Each row has a name. After each piece below comes the name of the row it's from, unless a question asks for something else. Each question is about the rows just above it.

Columns, left to right: R V W D J E A Y
[164 118  93 138 142 168 142 120]  (82)
[136 168 103 122  76 115 141 167]  (15)
[142 168 164 138 120 143  93 118]  (34)
[ 93 119 118 143 164 138 142 168]  (60)
[133 168 108 104 117 155 126  83]  (160)
[136 168 103 122  76 115 141  84]  (23)
[ 73 168 148 154 194  71 119 107]  (52)
Which column holds this, read top down? [138 143 104 122 154]	D
[118  93 143 120 138 164 168 142] is which row reordered?	(34)
The row with [164 118  93 138 142 168 142 120] is	(82)
[142 168 142 120 164 118  93 138] is which row reordered?	(82)
Which row holds these entries in another order? [ 93 118 120 138 142 143 164 168]	(34)

Columns, left to right: C M U N
[104  86 113 127] -> (117)
[160 143 148 135] -> (112)
[196 118 147 105] -> (8)
[200 133 152 120] -> (90)
[160 143 148 159] -> (110)
Which column holds [135 105] top down?	N
Which column holds this, read top down? [118 133 143]	M

Columns, left to right: Z F K Q X B T P H
[129 106 117 135 122 182 134  86 109] : (136)
[133 120 132  91  81 161  85 109 113] : (102)
[130 135 120  93 128 137 101  82  98] : (43)
[158 169 124 102 141  99 112  80  76] : (167)
[110  82 170 121  74 140 116 152 173] : (173)
[ 92  99 125 114 126 109 106 129 111] : (189)
[121 170  74 173 116 140 152  81 110] : (115)
[138 154  88 131 104 145 149 138  86] : (56)
[ 86  89  51 148 145 147 127 156 118] : (217)
[149 138 104 144 154 138 131  88  86] : (107)
[ 99 158 102  79 169 141 124 112  76] : (6)
[ 89 100 118 163 178 162 166 122 111] : (61)
Which row holds these entries in another order? [ 86 149 138 104 144 154 138 131  88]	(107)
[138  86 149] is in which column, read top down?	Z
[169 124 102 141  99 112  80  76 158] is which row reordered?	(167)
Which column holds [102 118] top down?	K
Put [ 82 152 121 116 110 140 173 170  74] back in order: which row is it?	(173)

Columns, left to right: zama mamu goneg Gaseg Nale zup zol
[ 94 138  79 175 136  89 140]  (111)
[ 89 138 136  94  79 174 140]  (133)
[100 137 152 161 130  92  41]  (137)
[100 137 152 161 130 117  41]  (132)
[100 137 152 161 180  88 123]  (114)
Which column holds this, read top down? [152 152 152]	goneg
[175  94 161] is in which column, read top down?	Gaseg
Which column holds this, read top down? [175  94 161 161]	Gaseg
Which column holds [ 79 130] top down?	Nale
[140 140  41] is in which column, read top down?	zol
[ 79 136 152] is in which column, read top down?	goneg
Which row holds these entries in another order? [174  89  94 138 140  79 136]	(133)

Columns, left to right: vugo lubo miz manep
[177 128 128 128] : (116)
[131 159 173 152] : (155)
[211  96 203 177] : (94)
[128 177 128 127] : (129)
[128  96 203 177] : (21)
[183 142 183 131] : (95)
Put [183 131 183 142] back in order: which row is it?	(95)
[127 128 177 128] is which row reordered?	(129)
Which column holds this, read top down? [128 152 177 127 177]	manep
[131 152 159 173] is which row reordered?	(155)
Put [128 177 128 128] back in order: which row is it?	(116)
Which column holds this, read top down? [173 203]	miz

Columns, left to right: katu fidom Nupo sop Rezod Dol sufo vef Bidu
[163 148 151 128 130 106 125 142 135] : (48)
[108 176 127 154 134 151 122 126  91] : (85)
[137 159 182 152 136 116  98 118 122] : (204)
[130 154 141 206  75 117 113  91  77] : (46)
[110 122 123  73 198 142 109 162 168] : (27)
[123 168 109 110 142 162  73 199 122] : (83)
[163 190  99 143 134  99 123  90 142] : (178)
[171 130 110 122 103  95 157 166 107] : (135)
[ 99  90 143 191 164 142 134 123  99] : (12)
[164 135 134 164  88  93 132 124 118] : (191)
[ 99 134 142  90 191 143  99 163 123] : (180)
[163 107 148 100 120 115 152 122 170] : (91)
Which column holds this, read top down? [ 77 168 122 142 107]	Bidu
Put [ 90  99  99 123 134 142 143 163 191] back in order: which row is it?	(180)
Which column holds this, read top down? [134 136  75 198 142 134]	Rezod
Which column holds [190 130  90 135] top down?	fidom
[123 163  99 143 191  90 142 134  99] is which row reordered?	(180)
Which row holds these entries in another order? [ 73 109 110 122 123 142 162 168 198]	(27)
Which column holds this, read top down? [176 159 154 122 168 190 130  90 135 134 107]	fidom

Columns, left to right: Bamu vufa sano tilel dutu bavo
[133 158 108 103 213  72] -> (75)
[ 94 145 174 107 137  86] -> (104)
[107 137 174 145  85  94] -> (42)
Which column holds [174 174] top down?	sano
Which column holds this, read top down? [158 145]	vufa
Put [ 85  94 107 137 145 174] back in order: which row is it?	(42)
Put [ 94 107 145  85 174 137] back in order: which row is it?	(42)

Columns, left to right: Duda zumip zep nur
[128 131 119 120]  (59)
[123 138 128 129]  (38)
[119 131 129 116]  (54)
[122 115 140 135]  (176)
[115 123 135 140]  (98)
[125 118 138 112]  (158)
[174 203 112 165]  (51)
[125 138 119 112]  (92)
Which row holds these entries in another order? [112 119 138 125]	(92)
[138 131 115 123 118 203] is in which column, read top down?	zumip
[116 129 131 119] is which row reordered?	(54)
Put [140 135 123 115] back in order: which row is it?	(98)

Columns, left to right: nuvi Bedif Gokib bevu runa Nok Bef
[172 126 130 124 181 121 134] -> (128)
[124 126 181 131 134 121 172] -> (101)
[132 123 116 125 116 156  67] -> (70)
[124 137  62 127 129 118 110] -> (108)
[132 127  92 124 117 146  71] -> (30)
Put [123 116 125 116 156  67 132] back in order: which row is it?	(70)
Which column holds this, read top down? [125 127]	bevu
Put [131 181 172 126 121 124 134] back in order: which row is it?	(101)

Columns, left to right: bamin zuf bev gev Dosal
[ 66 141  62  93 114] = (69)
[156 131 120 176  54] = (33)
[120 155 176  54 131] = (113)
[ 66 141  62  93  80] = (19)
Which row holds these entries in another order? [ 54 120 131 156 176]	(33)
[ 54 131] is in which column, read top down?	Dosal

